A small network was shown many inputs. Here are its activations along a few directions, one row for each input.
Each table varies a few parts of the input and shows all the possible inputs, shuffled.
A made-up example of a description, with smaller parts first: one of 5 places around a ring, together with either a single point or one of 9 places around a ring or (one of 3 separate values, together with one of 6 places along a line).
Shared parts are said once, and a part with two or three values counts as separate values.

Other details of the inputs vary at random and push rows far along three fixed directions, the same in every table; ignore that.

Rows:
r1: [  1  12  23  10  12  21 -23 -21  11 -53  10]
r2: [-30  -3  -4  17   6 -38  18 -33 -41  31   0]
r3: [ 14  26  22 -27 -10  -5  32  49  35  26 -14]
r4: [ -5  12  -2  51  37 -11  -1 -56   6 -31  33]
r5: [  1 -15 -19  22  -3 -10 -27 -19 -40   4  -2]
r6: [-5 18  2 19 21 38 22 -4 33  1  2]
r7: [-18  12 -22  18  -2 -23  24  30 -53  45  -5]
r8: [  8 -36  15 -39 -18 -10  -7  28  41  24   0]
r9: [-34  50   6  22   8  -7  30  36 -18   4  11]
r10: [  4 -58 -34 -45 -21  -3 -35 -22  -9  -2 -42]
r11: [  8  11   9 -24 -11  17 -11   5  30 -12  -1]
r12: [ -1 -30 -29   6   1   2 -21 -14 -44  -7  -7]
r13: [  5 -34 -29 -24 -12  -1 -33 -45 -15  -2 -35]
r14: [  6   6  21  26   6   2 -22 -14  -7 -21   6]
r15: [ 22 -31  -8 -41 -21  14 -18  38  25  -4  -3]
r16: [-14   9  36  38  25  -7 -12 -46 -10 -26  31]
r17: [ 37 -33  12 -15  -1   9 -31 -15  18 -23 -17]
r18: [ 16  30  10 -23 -18   4  24  57  31  27   8]
r19: [ 19  23   6  26  15  14  -4 -23 -17 -17  17]
r20: [-12 -49 -35 -39 -37 -16 -22  22 -17  31 -32]
r21: [-26  -9 -31  50 -12 -15  32 -30 -37  19 -12]
r22: [-25  10 -20   4 -24 -28   3   5 -37  48 -20]
r23: [ -4  32   8 -13   7  15  32  49  12  -5  11]
r24: [  3 -23  -3 -17   4  -6  13   3  37   5  17]
r25: [ 20 -17  22 -16  15   8   4 -26  36 -17  24]
r26: [ 18  26  12 -16   0  26  -2  16  36 -20  15]
r27: [-34  41  22  24  15 -23  45  49 -17  18 -14]
r28: [ 25  20  10   4  17  35 -11 -23  12 -43  19]
Description of these inputs: either one of 2 separate values or one of 6 places along a line or (one of 4 places along a line, together with one of 5 places around a ring).
- A walk changes only the place on the ring of 5. It starts at r28 and steps to r23. List the rest of the walk in order. => r12, r7, r19

Rows:
r29: [  6 -14  -7   2  -1   3 -20 -29 -13  -5  10]
r30: [ 18  -4  13  26  23  15 -15 -33   5 -39  20]
r31: [  0   0  14  13  17   5   1  -7   6 -19  12]
r32: [ -7 -10 -25 -14 -12  -4   0   2  -4  17  -5]
r33: [  4 -31 -16  -9  -8   3 -16 -23  -7   2 -19]
r34: [-26  27   6  14  -1 -28  32  30 -15  25   9]
r35: [ 14 -15 -15 -29 -14   7  -8   3  18  11  -6]
r36: [12  6 10  8  9  2  7  4 11 -9 17]
r37: [ -2  -5  -4  19  -2 -12 -14 -33 -25  -4  -5]
r38: [-35  33   7  42  17 -16  14 -17 -30  -5   0]
r39: [  7  27  26  27  10  13  -4   8   2 -22   5]
r40: [ 19 -20  -2   8   8  21 -21 -39   5 -29   2]
r41: [  3  -2  14 -18  -2   6  13  25  27   1  -3]
r42: [  5  13  25   0   8   4   1   6  16 -11  20]
r43: [ 16  15  24  -4   6  13  -2   1  25 -11   8]
r44: [ -8  -6 -23  -5 -11  -3   4  -4  -6  15 -13]
r45: [ 11 -37 -11 -20  -7  -3 -14  -2   8   1  -4]
r46: [  2  -2 -15 -18 -11   0  -6  10 -18   8 -21]
r47: [ -8  43  36  25  24   6  13   1  16 -27  16]
r48: [ -1  12   4 -12  -6   2  10  15  17   8  -7]
r49: [  2 -13  -2 -24 -14 -15   9  28  11  24 -10]
r50: [-24  12   2  12   5  -8  19  11  -8   7   3]
r51: [-21   1 -19  -6 -11 -10  26  25  -9  31  -6]
r52: [-22  18  -9  24   8 -13   8 -11 -32  16   9]
r53: [ 11  11  21  -9   1  16  13  16  34 -11   0]
r54: [ 12   0   3   3  10  15 -16 -21  13 -24  16]
r55: [ -8 -19 -25  12  -1  -8  -5 -25 -30  14 -13]
r56: [ 23 -18  -2 -12  -3   9  -4   0  20  -3  -1]
r57: [-13 -12 -14  -4  -4 -12 -16 -19 -17   9 -11]
r58: [ 15 -17   6  -5  -6  12 -29   0   5 -20  -6]
r59: [ 14 -20 -11   5  -5  14 -31 -13 -10 -17   2]
r60: [-8 39 13  9  6 -3 30 25  6 20 10]
r61: [ 15   4  15  -7   9  16  14  19  32 -11  15]
r62: [ 12 -23  -6 -24 -18   8 -17  26  11   2  -5]
r63: [  6  -4  -7 -27 -19  -2  10  23  10  31  -3]
r64: [ 16  -2  22 -29  -8   7  -1  19  32   0   5]
r65: [ 25  -1  16  -1   3  13  -6  -5  25 -27  21]
r66: [ -1 -36 -17 -16  -7   1 -14 -11  -2   1  -8]
r67: [ -6 -12 -13 -23 -10  -7  -5   9   6  14  -2]
r68: [-19   6 -19  -5  -5 -13   4  18 -35  15 -11]
r69: [ 0 22 12  3  3 10 27 22 21  1  5]
r70: [  0  -7  -2 -19  -6   4   1  11  21  -5   1]
r71: [-14  26  19  25  17  -7   2 -13 -13  -6  10]
r72: [-16  25   3  10   4 -10  12   5  -8  15  -4]
r73: [13 -2 -1 -1 -8 -1  1 -3  5  0  3]
r74: [-17   0 -22  -7 -11  -8  16  14  -6  22  -5]
r75: [  4 -11   7  -3   3  -5  -2   1   6  -2  -4]
r76: [-24  24   5  16   5 -27  34  32 -14  27   7]
r77: [ -6  32   6  36  24   9  -2 -16 -32 -30  14]
r78: [  7 -18  -6 -23 -11  -1   6  16  13  19 -16]
r79: [  1  17  -8  -1   0   5   6  13 -16   1  -6]
r80: [ 20 -15  -3  20   9   5 -23 -44  -9 -23   5]
r81: [ -2 -14   3  10   7   6 -17 -33  -6 -24  -4]
r82: [ 0 19 24  4  3 -8 14 17 13 -5  9]
r83: [  0  22  14   2   9   6   1  12  -6 -18  -1]
r84: [  5 -14  -6   0   4  11  -3 -11   4  -9   5]
r85: [ 11   1  -3  -3 -11  10  -4  22   3   3  -4]
r86: [ -5  -2 -20  -8 -10  -3   3   0  -3  17 -10]
r87: [ 14 -10  16 -24  -1   8   6  23  34  -4  -2]
r88: [  1 -17 -13   5  -6 -14 -10 -19 -20  11 -13]
r89: [-16 -16 -19   3  -3 -15 -17 -25 -30  13  -2]
r90: [  4  -2   6  -6   5   8 -10  -7  17 -19   9]
r91: [-21  18   2  29   5 -17   2 -22 -39  14  -2]
r92: [-16 -11 -23   8  -8 -10  -9 -28 -26   8 -20]
r93: [ -1 -12  -8  -4  -6 -11   4   3  -7  18 -15]
- What is each input in this table made of? => one of 5 places around a ring, together with either one of 2 separate values or one of 11 places around a ring
- Changing only the place on the ring of 5 turns r64 into r63. The same change can be made to r87. Which row results? => r55
- Changing only the place on the ring of 5 turns r29 into r42. The same change can be made to r54. Which row results? => r67
- Change only the choice among 2 separate values in r39. List by row number the other rows that result. => r46
- Change only the place on the ring of 11 in r91. List by row number the other rows that result. => r33, r37, r43, r48, r53, r72, r78, r88, r92, r93
- Change only the choice among 2 separate values in r85. List by row number the other rows that result. => r79
